A small network was shown many inputs. Here are its activations along a few directions, one row for each input.
Each table varies a few parts of the input and shows all the possible inputs, shuffled.
Descriptions start from the smaller parts, as in this example, which fits no table here: one of 6 places along a line, together with either a single point or one of 11 places along a line or (one of 2 separate values, together with one of 8 places around a ring).
Shared parts are said once, and a part with two or three values counts as separate values.
In the rows, 128 means zero.

Other details of the inputs shift rows strongly along two fixed directions, in all tables alike. That doesn't count.

Rows:
x1: [158  76 120 151 149 112 166  88 103 146 141 101 132 141 161 122]
x2: [118 177 120  58 156 144  70 137 165  92  95 169 137 153 107 158]
x3: [160 129 100 156  74  89 140 108 100 176 120 126 108  98 140 129]
x4: [117 123 148 170  34 124 123 115 111 185 102  83 129 118 145  94]
x5: [155  89  93 146 137 118 200 133 119 138 153  96 109 146 136 179]
x6: [159 157 105 176  95 111 144 122 121 180  79  90 119 103 180 107]
x7: [164 120  96 127 137 137 179 152 137 104 141 155  93 161 106 170]
x8: [111 182 109  57 195 186  75 161 169 132 142 161 120 131  91 139]
x9: [153  98 135 183 107 140 165 102 101 129 118 139 109 127 162 130]
x10: [178 106  94 174 157 116 159 107 133 195 122 113 146 121 125 184]
x11: [112 147 130  72 153 143 143 178 173  59 128 170 117 152  89 142]
x12: [182 127  80 169  72 133 180 105 158 177 102 115 134 144 155 160]
x13: [119 152 140  86 189 161  70 158 177 131 143 177 144 128  70 153]
x14: [173  90 135 164 122 114 147  93 102 137 149 102 120 130 171 106]
x15: [116 168 129  54 165 158  52 129 144 106 132 145 134 141  98 161]
x16: [ 55 130 218 125  71 116  95 176  99  79  96 113 155  88 150  41]
x17: [ 35 143 214  93  91  96  28 118  74 135  91  43 155  86 135  67]
x18: [144 111  99 136 105  89 150  98 100 184 132  90 130  88 136 145]
x19: [ 34 169 215 127  70 110  34 157  84 157  80  72 123  69 139   7]
x20: [136 141 145 158  70  97  88 101  78 156  85  83 122 117 160 118]
x21: [104 137 144  82 173 175 127 142 172  59 119 203 132 142 110 135]
x22: [122 123 143  76 180 159 103 135 145  78 135 191 122 162  88 103]
x23: [159 100 121 175  95 134 173 145  91 124 124 137 126 129 153 134]
x24: [101 170 145  84 173 132 112 137 161  58 135 181 145 160  95 108]
x25: [ 89 144 123  64 221 143 121 128 154  85 173 173 145 175  79 147]
x26: [ 73 127 218 106 104 108  78 132 116  80  98 116 146 107 141  20]
x27: [177 104  70 192 113 101 185 109 119 123 140 129 100 148 133 148]
x28: [135 139 128 144  63  74 127 116 116 156 100 111 126  83 156 102]
x29: [170 104  74 175 130 109 171 111 133 120 169 115 106 138 138 155]
x30: [105 127 142  73 192 192 111 138 161  74 162 193 123 141 103 153]
x31: [ 33 151 199 114 101 112  57 143  86 171  95  44 140  66 144  39]
x32: [ 15 103 227 112  88 115  83 171  72 108 123  74 163  83 144  46]
x33: [134 132 165 188  85  87 111 129 127 172  80 107 145  95 157  98]
x34: [170 137  96 140 173 130 157 106 137 112 179 150 125 165 126 162]
x35: [186 126  95 189 128 104 182  93 105 132 144 135 117 161 143 141]
x36: [196 121  96 194 126 117 150 118 132 188 109 148 124 132 130 171]
x37: [169 127  99 149  87  94 139 103 107 177 145 103 117  88 148 141]
x38: [ 98 147 109  89 163 130 121 153 180  48 132 179 127 150  79 122]
x39: [157 117 106 119 143 139 167 152 143 107 168 131  99 146 120 173]
x40: [150  86  71 177 139  96 188 101 120 137 156  95 118 140 141 158]
x41: [ 80 112 140  68 203 178 125 133 150  88 151 174 137 144 103 155]
x42: [ 83 138 112  46 162 189 107 144 183 138 142 145 153 154  65 163]
x43: [185  95 100 174 117 144 184 138 105 132 155 125 129 129 166 167]
x44: [162 130  84 118 119 176 143 119 168 166 150 130 131 151 114 177]
Description of these inputs: one of 4 places along a line, together with either one of 5 separate values or one of 6 places around a ring.
The inputs of x25 and x24 match in every part but the place on the line of 4. If x1 is changed in the same way as x25 into x24, which row does it become?
Answer: x26
Which other rows does x3 become when the choice among 5 separate values takes its other values? List them by row number.
Answer: x4, x19, x20, x36
Which other rows does x12 become when the place on the line of 4 takes its other values? List them by row number.
Answer: x4, x42, x44

Rows:
x45: [ 64 132 193 103 122 127  86 143 119  85 128 119 134 121 122  65]
x46: [240  97  47 222 108 105 215  70 104 199 128  89 115 139 187 196]
x47: [168 129  83 128 164 146 148 123 149 149 138 155 125 143 116 176]
x48: [ 62 147 207 118  83 103  56 136  96 122 102  90 137  87 138  46]
x49: [134 134 101 110 148 138 132 129 148 136 136 139 129 140 107 156]
x50: [130 105 155 171  90 103 142 107  92 126 131  94 125 118 163  97]
x51: [ 74 135 203 147  66 100  78 136  95 142  96  79 139  83 150  52]
x52: [131 116 133 148 117 115 148 127 121 114 136 119 122 133 137 110]
x53: [ 68 147 183  95 124 121  61 137 115 121 121 111 137 104 116  76]
x54: [ 87 125 166 129 113 110 120 140 114 103 128 110 130 117 132  80]
x55: [ 89 146 134  60 169 160  90 142 158 107 134 155 140 143  89 136]
x56: [157 125  91 113 153 163 151 142 143 128 145 157 118 143 118 177]
x57: [ 97 135 132  74 175 144 119 156 155  72 146 171 132 146  89 134]
x58: [142 143 113 114 151 143 120 136 147 129 126 161 125 133 112 145]
x59: [153 120 127 175  81 106 144 102 101 158 106  87 127 116 169 121]
x60: [154  93 132 186  98 105 167 111  96 139 129 105 124 119 163 122]
x61: [ 98 128 150 103 137 131 116 143 135  88 146 148 128 136 105 109]
x62: [169 120  88 146 136 131 156 104 129 156 130 119 127 141 141 168]
x63: [198  91  93 220  95  96 210  85  90 158 126  83 115 131 195 143]
x64: [136 111 135 149 124 128 146 125 121 118 140 135 126 131 136 122]
x65: [122 126 146 161  90  92 117 116  98 160 121  82 126  97 149  96]
x66: [152 115  99 122 171 145 162 135 148 104 144 167 127 150 118 166]
x67: [136 122 120 138 105 127 141 134 113 136 135 108 116 119 138 136]
x68: [134 120 118 112 162 137 146 130 137  95 141 152 128 147 123 148]
x69: [ 93 148 139  73 169 157  88 152 157 116 134 162 138 133  86 132]
x70: [167 139  84 115 157 148 143 120 151 128 128 160 124 154 120 175]
x71: [185 107  71 142 157 132 190 119 140 114 151 161 116 160 123 186]
x72: [ 95 143 158 123  99 112  96 137 121 128 112 111 131 109 126  92]
x73: [125 147 125 100 146 141 106 132 142 116 123 151 129 136 113 135]
x74: [130 134  98 101 153 144 134 131 155 132 137 145 130 143 102 160]
x75: [ 76 128 200 151  57 102  91 133  95 147  93  72 141  84 155  55]
x76: [133 126 113 117 143 145 133 130 144 145 129 136 135 134 117 150]
x77: [117 109 159 171  97 106 143 125  99 130 121  95 130 110 160  86]
x78: [127 148 103  89 154 148 122 142 163 113 129 165 127 147  96 154]
x79: [115 119 140 108 148 135 126 131 127  92 139 148 128 140 118 127]
x80: [130 145  98  87 173 147 118 138 159 122 144 164 126 144  90 160]
x81: [155 108 124 186  88 106 153 105 101 181 116  80 130 109 166 127]
x82: [131 122 124 119 157 149 141 139 147 101 142 160 126 148 114 132]
x83: [ 93 133 177 142  82 113  98 134 109 142 101  96 138  99 144  80]
x84: [ 97 137 159 118 120 119  89 126 114 135 122 106 135 111 129  99]
x85: [175 120  81 129 142 151 163 122 129 132 143 138 114 146 137 182]
x86: [175 124  78 150 118 127 171 114 140 150 123 130 121 141 139 169]
x87: [140 146 104 109 148 134 122 135 148 123 130 157 121 136 108 146]
x88: [107 154 119  55 173 169 100 146 171  94 128 180 136 155  86 150]
x89: [ 90 149 150  80 161 146  79 150 146 119 133 154 136 121  92 115]
x90: [187 113 107 206  82 100 168 100 100 181 109  92 121 111 177 137]
x91: [ 98 139 142 109 127 123 100 136 131 131 128 119 132 118 111 113]
x92: [108 145 144 118 114 118 101 137 128 126 118 125 127 116 120 106]
What is each input in this table made of?
Answer: one of 3 separate values, together with either a single point or one of 5 places around a ring or (one of 2 separate values, together with one of 5 places along a line)
The inputs of x46 and x91 match in every part but the choice among 3 separate values. If x85 is changed in the same way as x46 into x91, which row does it become?
Answer: x67
Which other rows does x54 become when the place on the ring of 5 takes its other values? List them by row number.
Answer: x52, x57, x61, x71
A walk changes only the place on the ring of 5. It starts at x79 and steps to x50. List the rest of the walk in order.
Answer: x45, x63, x68
